A small network was shown many inputs. Here are its activations along a few directions, one row for each input.
Each table varies a few parts of the input and shows all the possible inputs, shuffled.
A made-up example of a description, with smaller parts first: values(2) and (point or line(9) or (line(6) and ring(8))).
Shared parts are said once, and a part with two or three values counts as separate values.
(in the rows, 128 means zero)

Other details of the inputs vary at random and push rows far along two fixed directions, the same in every table; ignore that.

Table:
x1: [148 148 187  95 100 168 123 119 152 102 108 173]
x2: [101 141 106 116 106 121  98  91  89  97 145 112]
x3: [ 98 103  44 157 149  81 108 130  82 166 148  61]
x4: [ 94  89  52 159 133 102 121 118  75 168 163  63]
x5: [143 163 201 107 123 130 118 130 144 104  88 164]
x6: [127  74 114 150 144 152 177 180 171 176 155 129]
x7: [112 144  97 118 108 123 103  85  92  93 146 115]
x8: [146  89  88 149 155 145 184 177 185 166 150 136]
x9: [104 146 122 125 121 102  87  97  82 106 130 105]
x10: [132 149 136 105 109 141 116 107 130  98 124 146]
x11: [162 167 184 110 126 136 125 118 149  97  90 167]
x12: [143  80 111 151 154 140 168 187 169 192 132 123]
x13: [118 150 168 119 124 118 107 120 117 105 116 136]
x14: [125 136 154 109 102 150 114 106 120 105 130 142]
x15: [147 123 147 142 152 132 157 156 165 135 125 146]
x16: [103 144 102 110 105 119  92  93  92 103 138 112]
x17: [141  93 114 158 168 120 171 189 171 182 128 124]
x18: [114 135 103 110  98 133  88  87  87 112 137 109]
x19: [145 162 193 100 116 141 121 127 148 102  92 169]
x20: [148 163 196 112 125 138 124 120 147  91 102 168]
x21: [106 129  95 140 134  99 102 111  89 125 141  93]
x22: [111 104  27 152 144  95 115 121  89 159 153  68]
x23: [144 161 197 109 114 143 135 114 143  92 104 171]
x24: [151 124 144 138 151 127 153 160 164 146 111 143]
x25: [131  82 133 159 159 134 166 186 165 184 138 123]
x26: [ 92 121  86 130 118 114 111 111  94 120 157  99]
x27: [158 123 128 134 146 138 158 154 168 143 117 147]
x28: [131  81 133 159 159 134 166 187 165 183 138 123]
x29: [120  89 124 158 157 124 182 183 164 174 143 127]
x30: [103 123  78 131 119 118 113 105  96 117 157 101]
x31: [140 144 152 109 110 139 104 110 117 119 106 137]
x32: [142 118 140 131 143 134 151 163 163 150 116 143]
x33: [148 120 136 132 144 136 154 160 165 148 117 144]
x34: [133 152 151 120 118 128 126 102 119  99 120 142]
x35: [147 122 142 141 143 137 171 148 162 135 128 149]
x36: [105 139 113 129 117 108 109  97  86 113 135 106]
x37: [127 148 141 104 107 140 114 110 129 100 124 145]
x38: [119 135 115 126 118 111  87 101  83 130 118  98]
x39: [151 159 177 103 110 158 137 110 156  80 117 178]
x40: [115 127  66 126 119 120 110 101 101 119 150 102]
x41: [119 135 116 125 118 111  87 101  83 130 118  99]
x42: [128 141 164 118 108 137 118 105 111 113 118 137]
Description of these inputs: ring(6) and (values(2) or line(5)).
The inputs of x15 and x8 match in every part but the ring(6) part. If x25 is changed in the same way as x15 into x8, which row does it become?
Answer: x18
The inputs of x35 and x27 match in every part but the ring(6) part. If x36 is changed in the same way as x35 into x27, which row does it become?
Answer: x32
Which other rows does x1 become when the values(2) part takes its other values? List them by row number.
Answer: x18
Which other rows does x10 become when the line(5) part takes its other values? List them by row number.
Answer: x8, x16, x37, x40
Which other rows agree with x2 in the ring(6) part? List them by row number.
Answer: x6, x7, x14, x26, x30, x39

Table:
x43: [142 167 162  96 103 135  86  91 109  95  97 144]
x44: [130  96  76 149 147 127 155 153 144 160 150 111]
x45: [146 138 214 125 137 141 152 160 171 126 100 172]
x46: [138 129 122 122 127 145 150 133 157 115 138 150]
x47: [146 119 186 130 139 147 161 168 176 144 112 162]
x48: [118  90  98 152 145 127 158 160 144 164 153 112]
x49: [117  93 110 157 154 114 151 165 137 171 141 107]
x50: [141 129 124 122 127 144 148 134 154 120 133 148]
x51: [145 131 184 111 118 171 166 148 187 108 128 185]
x52: [122  86 102 146 141 132 144 163 139 178 142 108]
x53: [109 109  67 160 157  84 122 138  97 160 141  77]
x54: [118 161 115 119 117 106  92  82  84  91 125 114]
x55: [136 175 170 107 115 117  92  92 105  86  96 142]
x56: [105 153 125 118 108 113  90  81  77  93 134 112]
x57: [ 93 132  34 140 124  76  68  76  37 127 146  51]
x58: [118  88  88 145 138 140 164 158 150 158 162 119]
x59: [129  99  85 152 153 115 146 156 137 170 137 104]
x60: [125 154 114 111 109 116  81  84  83 104 115 111]
x61: [151 130 193 113 121 168 160 150 181 118 117 181]
x62: [127 162 173 101  98 135  92  89 102  90 107 142]
x63: [133 115 104 141 143 123 146 143 142 143 136 122]
x64: [128 160 171  99  96 139  90  90 103  92 107 142]
The inputs of x52 and x43 match in every part but one. If x64 is changed in the same way as x52 into x43, which row does it become?
Answer: x60
What do these inputs look like to the network?
Answer: values(2) and (line(5) or line(6))
Which other rows does x56 become when the values(2) part takes its other values? List them by row number.
Answer: x54

Table:
x65: [113 104  73 141 130 126 120 119 108 141 158  95]
x66: [125 145 127 103  97 138 106  97 112 100 126 135]
x67: [134 125  98 130 135 129 144 132 146 128 139 132]
x68: [143 135 153 138 150 121 142 152 153 130 115 141]
x69: [129 115 149 123 119 156 153 142 150 134 137 148]
x70: [115 150 136 129 126 105  98  99  87 102 123 114]
x71: [138 124 126 136 139 136 150 135 149 119 139 142]
x72: [144 121 140 126 125 151 151 135 157 132 131 148]
x73: [134 130 117 137 147 109 134 141 138 141 120 123]
x74: [119 122  84 153 149  92 126 122 102 144 137  92]
x75: [102 102  76 135 119 129 126 124 104 146 159  97]
x76: [133 117 133 144 138 118 134 133 125 152 124 116]
x77: [168 199 145  82  87 141  65  45  76  63  80 146]
x78: [123 119 110 137 135 131 143 138 138 123 147 128]
x79: [136 122 170 126 133 136 132 158 153 139 111 145]
x80: [129 120 160 124 129 134 138 156 145 145 114 141]
x81: [117 115  80 127 126 127 131 128 127 138 145 115]
x82: [127 122  82 139 136 120 144 125 130 129 147 116]
x83: [123 149 174 109 108 132 105 112 110 112 106 138]
x84: [111 104  74 138 122 126 129 115 105 143 156  98]
x85: [133 117 153 139 134 127 143 140 134 148 119 130]
x86: [125 123 124 123 128 140 150 142 148 126 139 144]
x87: [124 124  96 136 141 105 118 135 122 150 125 105]
x88: [113 111  90 145 140 106 106 128 100 153 137  86]
x89: [126 109 117 136 122 140 147 126 131 139 144 126]
x90: [133 120 181 133 130 139 148 149 143 144 115 146]
x91: [140 157 193 108 112 137 114 109 126 105  96 155]
x92: [143 132 157 141 151 120 144 147 149 130 116 142]
x93: [139 126 115 120 129 141 143 139 158 132 131 143]
x94: [132 127 136 127 138 122 134 148 146 144 112 133]
x95: [144 122 150 122 126 156 143 144 164 127 128 152]
x96: [128 123 144 130 141 124 127 155 145 143 118 132]
x97: [139 123 139 130 136 125 132 148 145 148 113 131]
x98: [141 122 162 135 142 132 134 148 147 142 115 138]
x99: [135 128 138 129 145 122 125 151 147 141 115 132]
x100: [138 126 155 130 134 146 157 143 160 115 134 158]
x101: [109 112  86 126 123 129 131 133 123 140 150 115]
x102: [124 157 148 107 105 138 123 101 119  86 127 149]
x103: [127 155 126 113 109 130 120  93 115  87 128 138]
x104: [138 134 169 135 145 127 145 155 155 127 114 148]
x105: [137 126 119 127 138 137 143 142 156 122 136 143]
x106: [129 203 181  91  93 114  72  56  80  51  88 145]
x107: [112 113  68 144 133 114 139 114 107 130 157 102]
x108: [125 110 141 130 119 150 153 136 139 137 142 139]
x109: [133 126 118 124 130 137 151 137 153 124 134 144]
x110: [125 149 152 114 112 123 100 102 104 112 106 127]
x111: [104 117  94 150 141  98 128 127  94 144 143  92]
x112: [138 153 147 104 101 146 112  95 126  97 120 146]
x113: [121 106 124 138 125 142 139 132 129 137 150 124]
x114: [107 105 104 152 137 106 113 126  90 153 145  87]
x115: [116 145 114 124 116 105  84  84  75 117 121  98]
x116: [139 133 149 130 143 123 146 150 154 136 111 144]
x117: [115 141  85 112 101 122  90  83  88 106 139 105]
x118: [133 121 177 129 131 140 145 152 146 143 114 147]
x119: [138 124 142 133 137 127 133 142 142 148 114 129]
x120: [143 134 150 132 149 122 137 154 155 133 113 143]
x121: [136 118 153 117 121 157 142 151 163 127 130 156]
x122: [112 121 110 144 141 106 135 140 114 143 134 107]
x123: [134 130 156 132 145 124 138 156 152 134 117 143]
x124: [145 165 166 105 114 145 122 106 140  76 116 165]
x125: [132 116 127 124 121 149 146 135 148 135 134 139]
x126: [149 140 157 134 145 122 149 147 159 129 107 147]
x127: [119 124 127 135 140 115 136 147 130 142 125 123]
x128: [126 121 131 132 130 139 159 138 144 124 142 143]
x129: [119 112 107 135 133 113 123 139 118 153 126 106]
x130: [136 152 198 111 114 137 106 115 123 104 102 152]
x131: [110 105  91 127 117 134 130 133 119 142 151 113]
x132: [138 164 177 116 122 121 120 106 121  95 101 150]
x133: [127 113 134 126 123 150 138 141 147 133 139 137]
x134: [121 107  97 142 129 132 129 122 118 138 153 109]
x135: [161 125  90 144 149 111 117 130 106 162  98 101]
x136: [105 100  80 141 126 127 122 122 104 142 162  95]
x137: [123 111 119 149 141 113 122 132 111 152 134 103]
x138: [140 126 132 119 132 147 139 147 165 126 129 150]
x139: [105 108  96 145 136 108 107 131  96 154 141  87]
x140: [140 156 178 106 117 131  97 117 126 103  98 148]
x141: [127 119 125 121 128 144 136 146 152 129 137 141]
x142: [107 183  89 103  87 101  57  21  36  51 135 101]
x143: [101 115  87 136 134 104 114 135 100 154 137  92]
x144: [117 107  76 143 125 123 129 111 105 144 156  97]
x145: [134 125 138 124 133 144 148 148 160 121 135 152]
x146: [119 136 102 113 108 130  94  99 102 106 138 115]
The inputs of x134 and x137 match in every part but one. If x112 is changed in the same way as x134 into x137, which row does it become?
Answer: x119
The inputs of x73 and x67 match in every part but one. If x99 is changed in the same way as x73 into x67, which row does it become?
Answer: x138
What do these inputs look like to the network?
Answer: values(2) and (point or (ring(5) and line(8)))
Which other rows does x94 become when the values(2) part takes its other values? List them by row number.
Answer: x81
Which other rows does x105 become when the values(2) part takes its other values? List them by row number.
Answer: x120
Which other rows does x129 become when the ring(5) part takes its other values? List them by row number.
Answer: x79, x80, x97, x140
Which other rows does x133 become when the line(8) part takes its other values? List them by row number.
Answer: x78, x100, x113, x121, x136, x141, x145
